Each row below holds a small network's activations on one record, seen along a few directions.
Records have a field called Y. Each example row is followed by its value.
The word missing means that the record has no Y.
The largest differences between rows may come from other fields.
Random noise pushes rows far along 11 fixed directions. That doesn't count. These rows show it; they differ only by the noise:
[ 241  374 -212  160   86 -191  -65   20  205   34  -41   61  -65  345
  121 -489 -190 -364  195  -93 -195  -46  344  229 -369  471   79  -50
 -103  121]
[ 107  221 -219  122    8  -98 -259   86 -256 -109 -218 -436  130  134
  -96 -385  392 -171  -44 -426 -334   55  157   91  412   33  -94   31
  216  162]
[-169  265  356  240  -68 -192 -352  -51 -131  208 -301 -197 -524  507
  167   39  255  118 -128 -341 -111 -214  196   95  -85  307 -237 -125
 -197  -86]
[-376  -49  119    0 -110 -113  -33   83 -196  143  -84 -222  158  232
  137  191  -26   50  -82   11  252  -49   98  -96  -64 -220  152  233
 -180  107]
[  16  212  -63 -197  187  -32  199  166  101  175  148   72 -210  126
 -220   63 -152 -198   35  116 -240  258   60  -59  -88  327  -60  -74
 -255   98]
[ 218 -195 -454 -219   14  -41  418  217   73 -230  354   52  678 -332
  -80 -189  -96 -271   53  247    6  -77  140   53  204   26  170  117
  326   70]
[ 100 -157 -107  -69  -95 -245  515  265  286  107  169  -11   42  103
   27 -311 -269 -361   24   61 -424 -355  316  233  -91  470 -150  127
   11 -111]
[-200   43 -276 -194   26  -51  209  226   24  221   99 -124   37  179
  -89   80 -423 -134  175   71  -68  289  102 -217 -194   60  109   85
 -219  153]
[ -88  727   -6 -300  231  -62  117  314 -131  248  120  263   33  272
   92 -156  -79 -135  199  314 -280  720   87 -356 -251  -90  258  -95
 -195  384]
[ 189  555  216 -450  114 -179  471  280   60   84  410  729   26   51
  254  -41  193   13  -62  609 -264  373  157 -104  -56  398  105 -257
  237  -19]
[ 218  425  287 -129  140  -13  131    0   46 -134  -18  122 -470  118
  -72  -26  130  198  -91  114 -264  241  -94 -221   23  109 -205 -276
   95   33]
[-104 -150 -123  -93   49  100  139  133   45   -5  278  100   94 -172
   40  314 -380  193  241  223  273 -197  -10 -385 -313 -209    0 -270
  -96  -33]
[-145  -27  118   28 -345 -302  407  121   94  197  -78   84   29  368
  447  -13 -404    6    2  252  168 -431  392  301 -213  258  136  247
   19 -158]

[ 613   43 -450   25   51   26  280  -79  435 -416  175  205   36 -165
  -19 -405 -410 -118  316  225  -59  -90   93   68 -231  331   84 -201
  432  -18] : y6
[ 258  448   82   38  262   90  124 -112   82 -216 -126  108  158  144
 -115 -332  -40 -372 -120  311  247  205  -29  265  -90 -210  441  375
 -288  446] : y5
[-367 -113  301  200 -386   34  342   29  -85  224 -378 -247 -198  124
  265  261 -738  361  153  185  243 -448  -26    7 -196 -716   -4  298
 -238  -24] : y1
[ -31  -93  249   49 -188  -16  116 -278  417 -200  -58  277 -181  202
  272  257 -384  333 -101  108  622  -32   32  111 -481   20  179  -30
   65 -137] : y6
[  64  355  530  129 -142  -18  -97 -301 -262 -291 -561 -135 -152  141
  186  -55  449  392 -318  156  218   25 -140  135  442 -543  138  248
  335  120] : y6
[ 100  165   71   53  -15  179  256   93   13  293 -140  179 -574  -57
   52  278 -533  338  326  147 -235 -362   25   32   93   65 -397 -467
  -22 -317] : y7
[-151 -409 -272 -298 -235   -7  303  -51  -18 -115   23 -132   36  -58
 -108  501 -273  352 -190   52  293  318 -114  -85  324  118  103  213
  286 -179] : y7
[  15  111  -80  150    8  276 -307 -139 -192 -135 -207  -88   38  -75
 -143  269   83  173  -13 -200  439   -7  -32  206  269 -331   35 -163
  -45   82] : y5
[-133   51   21   73 -144 -165   51  -84   68  166 -295 -110 -271  410
   79    6 -307  -83 -107 -100   33   49  155  364  -43  333  103  327
 -214   -4] : y7
[-107   49 -189  161  208  187 -595 -100 -275  160   54 -125 -229   40
 -236  458   71   70  176 -157  390 -100  -52  -46   28  147   14 -388
 -328   -3] : y2
[  -8  182  113 -157   55  -52   41    8  -96  122   52  269   53 -209
  147  -27  -28   52  114  211  -92   38  -35 -144   25 -153  -68  -68
   27  -59] : y3
[  46   87  154   30  -40   19   99   24  -47  -39  113  184   83  -60
  216   -7 -122   92   82  390  149 -290  -19  -95 -110 -181   88  -94
   23  -15] : y1
[ 241 -117 -186  184  113  228   46 -249  254 -135  -72 -107 -305 -228
 -338  123 -568  -43  191   30  204 -246 -197  161 -116  -41 -151  -16
 -285   20] : y1
[-166  291  215  195   57  133 -344 -151 -273    8 -153   83   38   79
  109  289  251  146  -80   37  540   49   -8  179   20 -280  260    4
 -159  208] : y8
[ 124  573  354   10   15   56  158    2   -9  -29 -194  407 -326  130
  144   20 -174  327  178  297   22   54   -9   39 -146 -188   78 -246
  -41    1] : y2
[ -95 -101  140 -183  187  -17   40   52   20  159  442  454  295 -245
  113  342  160 -116   13  409  307 -165    5   14 -161  226   65 -154
 -230  -79] : y3
[ 201  103 -127   19   75  186 -124  108 -236 -183  109  104  -29 -280
  -80  135  374  211   43  -71  -75 -108   37  -57  402   81 -174 -519
  320 -121] : y8
[ 221 -159  185  124 -265 -150  -37 -371   89 -216 -228  -28 -206   69
  215  -38  190  253 -233   71  230 -344    2  281  247  207  -63  171
  377 -293] : y4
[ 194   48 -649  -34   78  -34 -104 -137  141    9  111   13   -3   30
  -56 -148 -432  -48  383  -42  101  257   33 -117 -230  302  205 -112
   85   16] : y2
[ 205   51  177   97 -123  -92  356   20  298 -322  -45   73  -94  270
  124 -327   34    4 -221  -64 -114  -93  219  262  -66  214  -31  -15
  276  -44] : y8
[ 278  473 -110 -192 -345 -248  462  265   -6   76 -137  128 -149  302
  481 -519 -130  118  138  247 -538  175  248   37  240  280   34  -13
  653 -178] : y4
[ 255  197  551 -120  358  313  535  226   -2   -7  -44  116 -504 -496
 -539  -19  -54  -21   15  354 -721 -184 -427 -183  404 -640 -607 -219
 -261  100] : missing
[ -69  -26  124  -46 -300  -68   63 -150 -109  120  -44  276   57   65
  339  372   99  316 -184  262  501 -214  167  252  152  148  193   28
  247 -253] : y5
[  65 -224 -474 -298  133  234  176  206  115  -50  414  134  219 -326
 -328  352 -178   75  134   49   50  333  -59 -219  121   62  -53 -316
   69  -92] : y4
[ 295 -153  104  341   74   51 -446 -271   87 -240   42  124 -322 -134
  -56  200  374  177  -94 -251  252 -575  -30  181   -2  434 -334 -505
   92 -293] : missing
[  12  374 -106  105   83  -58 -500  -93 -185  180 -107   42 -149  125
   72  -33  168 -121  160 -147   16  114  117   99  -25  295   15 -220
 -146   29] : y3
[ 328  474  210   89  163  -78  123   82  200 -116  144  553   44   57
  312 -458  -71 -142  208  389 -107  -65   87  -41 -516  -36  149 -242
   -3  173] : missing

Here are new rows. What is Y for each?
[ -17  581  -49   91    3  -43 -301    1 -280  269 -155  302  173  312
  396  -82  125 -108  193  106  228  130  280  332  -41  130  346  -19
 -120  177] : y5
[-295 -225 -190   18 -111  -36  -92  175 -112  214  161 -184  246   12
  158   10 -238  -49  240   13   25 -168   47 -321 -224 -162   66  -12
 -121    5] : y1
[  -5   27  -69  -78  214   75  130  109   97  327   99  -21 -212   81
 -354  201 -236 -377   20  199 -113   72   15  150  -11  362  -20  154
 -470  -17] : y4
[ -76   63   86  -86  -22 -216  -84   76  -66  184  139  294  191   63
  202  -38  476  -89 -176   35  -95   70  134  102   73  289   55  -29
   98  -78] : missing
[ -35  -26 -272  106  113   97  106  -13   58  234 -224 -265  -43  -94
 -332  -81 -606 -433  286   93    0 -166   16  254   -1 -168   40  268
 -588  173] : y3
[ 199  -32 -132  -85   55 -182  -11  -26   98    0   46 -116  259 -199
 -116 -714  200 -482  -31 -180 -745  209  -58   -8  148  103 -139  257
  179   42] : y1
[-207 -531 -121 -158  -39  -16 -183 -197  177 -242  118 -262  175   -7
 -251  277  228  142 -354 -446  198  588 -168 -262  -63   -3   12  175
   58  -64] : y4
[ -62  -38  317  316  102  128 -460  -65 -241 -142  -48  -97   79 -199
  186   20  363  253   42 -192  247 -686 -121 -153  -71 -622 -102 -321
  -59  -37] : y2
[  26  244 -127   -8 -202 -188  -65    7    7   83 -205   -9 -208  333
  206 -133  -22   80   45 -190 -188  286  234   96    7  397   66  -39
  274  -86] : y6
